A small network was trained on made-up records. Each row is its average activation on records with the value named, seen along a few directions.
Related values have similar rows: they may be neighbours, one step apart, or belong to one group.
In the rows, zero is written as 500.
Random noise pushes rows far along 5 fixed directions. That doesn't count. These rows show it; they differ only by the noise:
[486,724,336,517,442,660,431,334,531,552,459,573,329,593,348,564,458,317,548]
[605,576,457,533,512,599,438,420,609,625,407,472,310,554,361,370,586,386,565]
[469,557,461,538,527,546,417,495,516,512,513,477,474,544,427,488,495,505,516]
[524,418,577,527,541,445,447,588,548,512,497,404,525,471,466,366,584,599,490]
[447,568,480,503,372,463,475,386,537,444,475,592,389,413,421,489,541,487,442]
[389,508,568,643,545,387,387,570,534,407,570,465,525,435,454,437,531,752,432]
[386,723,354,494,410,569,465,467,442,423,555,522,564,565,406,668,383,434,481]


Values of Kolem:
c12: [602,681,436,382,368,491,725,609,405,449,480,431,759,546,512,663,384,305,481]
c8: [488,709,554,683,506,370,523,594,569,396,510,439,593,484,479,501,477,747,430]
c3: [535,672,466,682,572,452,535,575,483,470,526,478,498,537,479,583,440,621,502]
c6: [260,712,460,724,428,364,467,456,516,317,624,618,437,379,445,588,431,756,373]
c10: [522,390,410,148,379,531,640,629,349,467,537,378,835,565,579,647,424,286,525]
c11: [320,531,439,545,576,539,364,492,426,424,631,530,586,560,508,645,366,581,494]
c7: [596,488,480,342,357,523,637,462,507,559,441,510,434,450,498,444,591,271,520]
c9: [398,573,384,368,373,567,560,472,359,452,564,567,567,491,488,708,402,382,482]
c4: [572,532,561,615,650,477,533,689,455,514,542,361,654,568,549,540,442,608,532]
c5: [719,690,448,501,569,574,637,724,508,574,454,207,755,702,484,536,442,411,596]
c2: [556,621,409,441,457,607,600,564,502,572,490,393,612,612,470,573,423,389,549]
c1: [504,344,570,447,549,489,523,540,469,475,514,485,644,516,637,521,469,521,494]
c13: [456,478,461,435,443,538,505,352,489,510,466,644,409,498,563,537,477,412,491]
Kolem is arranged as a line.
Name the neighbours of c13, in listed order.
Answer: c2, c1
Name the neighbours of c3, in listed order.
Answer: c4
Name the neighbours of c7, in listed order.
Answer: c6, c9
Name the neighbours of c5, in listed order.
Answer: c12, c8

Values of Bodu:
w9: [497,887,509,490,183,254,598,578,627,276,492,356,676,353,299,496,564,623,358]
w1: [487,837,185,480,442,703,463,252,512,536,437,608,307,695,299,669,384,216,590]
w8: [354,414,497,627,713,660,222,485,553,614,616,458,348,578,428,420,525,641,593]
w11: [556,620,579,492,288,254,552,544,686,390,452,474,544,345,343,364,632,640,395]
w3: [554,744,405,577,307,514,636,365,537,495,412,591,305,425,336,544,546,372,455]
w7: [613,698,358,467,430,700,573,275,494,655,403,660,204,586,430,588,463,105,607]
w13: [294,272,478,494,574,496,405,434,311,429,606,664,418,442,639,641,438,593,478]
w10: [420,683,571,647,287,268,638,507,535,209,503,579,636,305,569,605,433,698,302]
w12: [368,564,484,348,250,438,588,575,466,432,566,414,707,417,402,517,526,494,379]
w6: [557,956,340,632,429,557,616,523,491,471,493,468,514,605,402,635,401,380,509]
w4: [654,447,480,376,598,553,553,770,409,587,518,173,831,619,478,507,460,438,565]
w2: [569,640,586,614,376,355,593,465,588,420,428,561,433,366,527,459,547,589,408]
w5: [553,591,336,405,542,725,560,390,444,593,431,595,528,732,608,664,315,248,590]
Bodu is arranged as a line.
A walk along Bodu starts at w5 and steps to its neighbour w10. Put w11, w13, w6, w4 in the order it reaches them.
Answer: w6, w13, w4, w11
Name the neighbours of w12, in listed order.
Answer: w8
